These are the activations of a small neural network, seen along a few directions. Each row is one input.
In each table, some parts of the input vary, and every possible input appears once, in random order.
Descriptions start from the smaller parts, as in this example, which fits no table here: line(4) and (point or ring(11) or (values(3) and ring(8))).
Shared parts are said once, and a part with two or three values counts as separate values.
In the rows, 128 means zero.

Other details of the inputs shift rows strongly along two fixed directions, in all tables alike. That doesn't count.

Table:
x1: [122 142 127 132 124 135 107 136 132 119 126 125 141 135 117]
x2: [133 112 112 132 102 107 183  88 107 169 121 107  78  99 177]
x3: [162 124 120 126 127  85 142  88 102 127 135 129 127 128 137]
x4: [ 62 122 133 134 115 201 153 175 157 166 106 110  82 106 150]
x5: [149 132 125 125 144 105 131 115 117 121 132 135 135 124 124]
x6: [126 123 132 125 138 122 127 135 138 119 133 139 137 134 121]
x7: [132 136 127 130 126 125 117 133 141 119 127 138 137 128 123]
x8: [125 126 133 128 142 123 129 145 135 119 132 140 136 135 120]
x9: [130 127 132 127 140 119 125 136 132 118 131 140 138 136 119]
x10: [138 115 114 128 116 121 173  92  92 167 122 101  85  98 167]
x11: [124 132 130 128 136 131 118 136 122 121 128 125 138 140 115]
x12: [132 137 131 125 141 131 119 129 137 116 127 138 137 127 116]
x13: [125 132 130 131 119 123 112 129 129 119 133 125 140 146 119]
x14: [120 137 129 132 128 134 113 134 127 122 126 123 136 142 116]
x15: [130 129 132 130 129 131 115 131 122 122 129 127 137 145 119]
x16: [ 37 119 135 140 116 217 175 194 181 180  96 116  58  92 165]
x17: [132 126 132 121 140 125 123 135 140 117 134 142 142 127 119]
x18: [155 110 111 127  99  97 166  72  90 161 131 101  93 105 170]
x19: [118 136 134 131 124 150 104 147 139 123 124 130 138 135 116]
x20: [122 134 131 128 139 130 125 134 136 119 125 136 133 133 118]
x21: [128 137 132 128 140 132 121 135 134 120 124 138 134 130 119]
x22: [125 127 132 129 132 132 118 139 124 124 129 127 136 142 119]
x23: [161 127 119 125 130  98 135  87  90 128 134 116 129 130 132]
x24: [126 142 127 133 129 124 120 135 137 120 124 134 135 131 121]
x25: [129 130 130 128 121 133 112 128 129 122 131 126 137 134 120]
x26: [131 131 130 125 129 126 118 129 142 118 131 139 138 129 121]
x27: [134 134 130 127 131 128 115 132 139 120 127 139 136 127 121]
x28: [113 126 135 128 130 142 115 148 136 122 129 128 138 143 116]
x29: [131 128 133 123 135 130 119 132 141 117 131 141 139 129 120]
x30: [126 133 129 130 117 131 110 131 132 121 131 125 140 135 121]
x31: [123 124 132 128 132 131 121 140 127 120 134 127 138 141 119]
x32: [126 125 133 127 134 126 123 132 138 118 131 139 136 138 121]
x33: [130 130 130 130 122 119 118 134 141 117 131 138 139 137 122]
x34: [125 139 129 132 128 137 110 135 125 124 125 125 136 137 118]
x35: [124 133 132 132 124 131 112 135 127 122 129 127 137 146 118]
x36: [126 132 129 127 147 121 131 139 133 117 131 138 138 131 118]
x37: [123 126 133 129 126 135 117 132 128 122 130 126 136 143 120]
x38: [121 130 129 131 122 120 123 133 142 119 129 135 136 138 123]
x39: [126 132 128 128 123 125 119 133 146 118 130 137 138 130 123]
x40: [122 141 126 132 130 120 123 132 137 118 126 133 137 136 119]
x41: [136 103 117 126 107 121 173  94 101 169 125 103  84  99 170]
x42: [131 131 132 127 128 141 110 134 126 123 126 129 137 131 119]
x43: [168 115 117 121 123  92 145  79  89 136 139 115 124 114 144]
x44: [127 127 133 126 125 141 112 133 131 122 129 128 138 134 119]
x45: [127 132 129 128 138 128 121 137 119 119 131 125 139 139 116]
x46: [169 116 123 121 130  89 138  89 105 125 139 134 131 125 137]
x47: [132 139 127 129 129 131 109 125 124 119 128 125 140 134 115]
x48: [ 41 115 138 140  92 217 151 186 176 179 100 110  69 109 159]
x49: [124 138 128 130 133 124 123 130 135 119 125 134 135 135 118]
x50: [162 123 121 123 130 104 134 101  96 129 136 121 131 117 134]
x51: [127 134 130 126 136 137 113 137 125 119 127 127 141 132 115]
x52: [132 128 132 124 140 130 122 138 139 120 129 141 136 124 121]
x53: [129 121 133 124 138 124 128 143 140 120 135 142 137 130 123]
x54: [127 124 134 127 130 133 118 143 129 122 133 130 139 137 119]
x55: [132 119 106 130 105 116 187  81 111 172 118 104  74  83 180]
x56: [165 131 116 127 131  88 141  85 100 128 132 126 126 119 137]
x57: [149 128 127 123 135 117 126 115 124 123 131 137 132 122 128]
x58: [124 128 131 129 127 122 122 131 140 118 130 137 136 138 121]
x59: [135 119 108 131 104 108 173  81  94 167 124  95  84 104 170]
x60: [124 141 127 134 125 131 110 135 126 122 126 124 138 137 119]
x61: [126 134 131 124 144 131 122 139 140 116 127 139 138 125 117]
x62: [124 136 129 132 120 137 108 138 132 124 126 126 136 132 122]
x63: [126 133 129 126 144 122 128 135 133 118 128 137 137 131 117]
x64: [131 129 131 126 131 137 114 137 126 124 128 129 137 130 119]
x65: [120 142 132 129 136 138 112 141 148 115 124 139 140 131 113]
x66: [126 134 129 133 122 123 112 132 125 121 130 125 139 146 120]
x67: [132 137 130 127 133 137 110 128 123 119 127 126 139 134 115]
x68: [ 50 114 135 138 108 206 161 184 162 175 103 109  72 112 157]
x69: [121 124 136 125 136 135 120 150 148 120 130 143 138 133 119]
x70: [130 133 130 124 147 126 126 138 137 116 131 138 139 124 117]
x71: [122 103 115 124 115 130 192 104 122 174 124 111  73  81 179]
x72: [114 126 138 130 122 151 111 148 140 126 126 130 134 140 119]
x73: [167 114 116 124 117  86 153  78 101 139 136 124 115 115 152]
x74: [161 127 119 125 135  99 138  98  90 129 136 118 129 123 133]
x75: [128 128 133 129 135 126 122 134 134 119 127 139 136 139 121]
x76: [127 123 131 125 140 119 130 138 137 116 136 141 140 134 120]
x77: [163 122 119 125 120  88 132  82  95 126 140 117 131 134 135]
x78: [128 136 132 130 132 138 113 134 122 122 125 126 137 137 118]
x79: [130 127 132 125 133 133 116 138 128 118 134 130 143 133 117]
x80: [129 128 132 124 141 132 126 144 141 121 130 141 134 123 122]
Each input here is: values(2) and line(5) and ring(8).
Q: The inputs of x68 and x8 match in every part but the values(2) part. If x64 is changed in the same way as x68 into x8, which row does it become?
A: x52
Q: The inputs of x74 and x16 match in every part but the values(2) part. If x44 is changed in the same way as x74 into x16, which row does it become?
A: x29
Q: The inputs of x31 and x76 match in every part but the values(2) part. If x13 is changed in the same way as x31 into x76, which row does it become?
A: x38
Q: Change only the line(5) part in x12. List by row number the other rows that result.
A: x55, x61, x65, x70
Q: Change only the values(2) part in x12. List by row number the other rows that result.
A: x67

Table:
x81: [109 156 124 133 131 113 106 147 166  97 126 145 157 140 104]
x82: [197 115 115 123 123  64 136  34  39 132 142 100 128 150 136]
x83: [128 127 142 132 117 124  98 140 167 106 132 162 149 157 113]
x84: [206 107 114 112 136  94 150  52  48 140 141 103 117  98 151]
x85: [196  95 115 116 131  61 155  71  50 140 151 102 130 121 146]
x86: [142 176 138 146 197 100 123 167 151 103  97 191 131 130 110]
x87: [123 117 148 122 156 129 116 146 143 105 136 156 148 164 104]
x88: [ 81 129 127 140  92 196 145 131 127 178  99  89  70 114 157]
x89: [ 79 119 128 137 107 165 156 136 115 170 113  87  85 132 150]
x90: [145 126 144 115 155 137 103 150 154 101 134 164 158 130 103]
x91: [107 154 126 136 141 110 117 147 157  94 131 144 154 154 102]
x92: [121 155 126 129 148 125 103 130 151  97 128 142 156 140  95]
x93: [205  91 119 120 112  66 145  63  59 144 151 115 123 127 157]
x94: [ 83 123 129 140  76 204 139 146 149 178  99 103  73  95 165]
x95: [114 119 145 124 159 121 126 158 147  99 139 150 153 160 105]
x96: [163 125 107 126 106  86 145  99  94 141 145 107 120 100 154]
x97: [195 124 102 118 116  80 140  60  70 140 146 104 126  81 156]
x98: [129 151 134 126 133 142  91 128 161 103 119 150 150 136 101]
x99: [ 73 108 122 137 101 174 179 177 142 181 121 104  73  92 172]
x100: [ 69 139 116 141  98 186 156 138 131 181 101  82  71 100 160]
x101: [ 87 133 126 138  85 195 137 128 137 174  97  96  76  99 160]
x102: [ 77 134 119 141  81 190 146 149 152 177 107  95  77  85 169]
x103: [127 111 143 117 157 121 121 159 149  99 140 158 159 143 103]
x104: [ 60 141 115 145  82 174 156 153 148 180 102  89  76 102 167]
x105: [116 145 127 134 126 108 115 155 171 101 133 154 157 137 112]
x106: [136 139 132 116 150 132 100 149 163 101 134 156 160 115 104]
x107: [129 133 143 117 167 144 110 143 143  98 131 152 153 143  98]
x108: [125 131 136 134 121 107 105 146 169  99 135 159 157 153 113]
x109: [122 125 135 117 167 120 127 166 149  97 140 157 161 131 101]
x110: [127 111 145 123 145 114 120 166 162 103 143 164 158 144 111]
x111: [149 119 112 128 138  87 168 101  66 143 143  90 119 124 144]
x112: [ 79 104 128 137  80 176 152 160 150 175 117 105  78 104 170]
x113: [183  87 114 124 108  68 171  82  70 157 149 109 110 112 170]
x114: [ 88 127 130 132 112 194 146 128 116 170 102  90  78 111 149]
x115: [134 109 150 121 144 125 110 157 160 106 139 169 154 149 111]
x116: [128 122 139 121 132 118 107 156 169 101 139 161 157 138 111]
x117: [124 166 126 134 122 140  75 137 133 108 123 118 161 132 100]
x118: [ 93 108 133 129 103 205 155 159 136 177 108 104  70  89 166]
x119: [135 150 128 126 136 119  98 137 165  97 133 152 161 125 105]
x120: [200 135  97 132  98  31 146  47  65 131 152 105 138 118 156]
x121: [ 84 114 126 127 125 200 162 161 130 177 108  95  77  79 159]
x122: [187 142  96 132 115  36 153  43  49 132 146  93 130 137 146]
x123: [156 126 117 133  91 106 124  69  89 145 126 105 114 138 148]
x124: [115 136 140 137 131 126 104 133 154 104 129 151 142 171 106]
x125: [ 89  91 135 129 107 190 158 154 125 176 112 102  75 114 159]
x126: [103 161 121 159 142 162 178 166 114 185  67 134  48  91 172]
x127: [166 115 120 136  84  98 125  76  96 143 134 116 118 137 155]
x128: [143 137 111 129 128  92 152  86  69 142 135  88 121 127 138]
x129: [ 78 135 121 134 119 186 152 136 120 171 104  83  83  99 150]
x130: [114 132 136 124 168 113 131 160 144  95 140 152 159 146  99]
x131: [132 130 136 112 172 137 114 151 147  99 134 156 161 119 100]
x132: [117 142 126 139  98 124  95 130 127 120 126 115 145 158 116]
x133: [176 115 104 118 140  90 170  62  48 152 136  88 109  98 149]
x134: [130 150 134 130 143 133  98 125 149  99 124 148 148 149  96]
x135: [ 79 102 129 136 111 165 170 151 116 174 120  92  79 129 160]
x136: [123 138 140 132 122 128  94 131 161 104 125 153 149 157 104]
x137: [ 75 113 126 147  69 165 152 151 149 176 113 105  81 117 172]
x138: [105 148 131 127 157 122 122 150 148  96 129 141 154 146  96]
x139: [ 82 115 125 132 109 197 161 167 139 179 112 100  74  78 165]
x140: [122 132 144 126 149 130 105 131 142 101 130 149 151 164  97]
x141: [124 143 138 121 158 145 102 131 145  99 122 147 152 142  94]
x142: [127 138 134 117 172 129 117 143 140  95 137 150 159 133  94]
x143: [136 131 136 115 161 130 112 156 156 101 138 160 163 119 102]
x144: [113 131 131 143 105 140 101 124 120 129 123 116 128 177 117]
x145: [122 150 130 121 165 130 110 131 142  96 126 143 156 134  93]
x146: [112 140 135 138 135 113 111 141 156 100 131 147 146 168 105]
x147: [128 126 136 123 155 107 125 168 158  97 145 163 164 131 107]
x148: [141 143 136 125 130 133  90 132 163  99 127 158 157 136 102]
x149: [112 135 139 127 150 124 114 144 147  98 129 144 151 160  97]
x150: [196 110 104 117 141  55 164  71  45 138 153  98 130 105 144]
x151: [124 135 129 122 140 113 114 160 167  99 141 157 160 124 110]
x152: [143 135 139 115 143 142  95 142 163 101 131 161 155 122 107]
x153: [166 114 120 120 134 120 148  77  62 146 131  98 110 118 142]
x154: [198  99 116 119 128  64 148  49  39 135 149 104 125 150 143]
x155: [174 121 120 120 105 126 126  85  95 141 133 115 114  95 152]
x156: [132 119 145 119 130 130  98 147 167 104 137 164 153 142 111]
x157: [134 112 148 114 158 130 111 150 148 104 138 162 155 148 103]
x158: [119 142 133 133 124 114 101 138 162  99 129 149 155 154 104]
x159: [ 73 122 124 147  87 159 158 136 129 176 111  90  76 136 164]
x160: [119 155 125 127 139 132  98 135 164 102 121 145 155 126 101]
x161: [137 128 143 111 167 147 108 149 149 101 130 160 155 129 100]
x162: [206 102 115 121  99  69 133  51  67 138 148 114 122 118 157]
Q: The inputs of x122 and x91 match in every part but one. If x94 is changed in the same way as x122 into x91, which row does it become?
A: x148
Q: The inputs of x123 and x136 match in every part but one. If x96 is changed in the same way as x123 into x136, which row does it become?
A: x151
Q: The inputs of x88 and x134 match in every part but one. If x82 is changed in the same way as x88 into x134, which row does it become?
A: x140
Q: What is each input in this table made of?
A: values(2) and (point or (ring(5) and ring(8)))
Q: Change only the values(2) part in x92. List by row number the other rows that result.
A: x100
Q: Change only the ring(8) part in x131. List by row number the other rows that result.
A: x92, x106, x119, x142, x143, x145, x160
Q: Change only the values(2) part in x101. List by row number the other rows that result.
A: x98
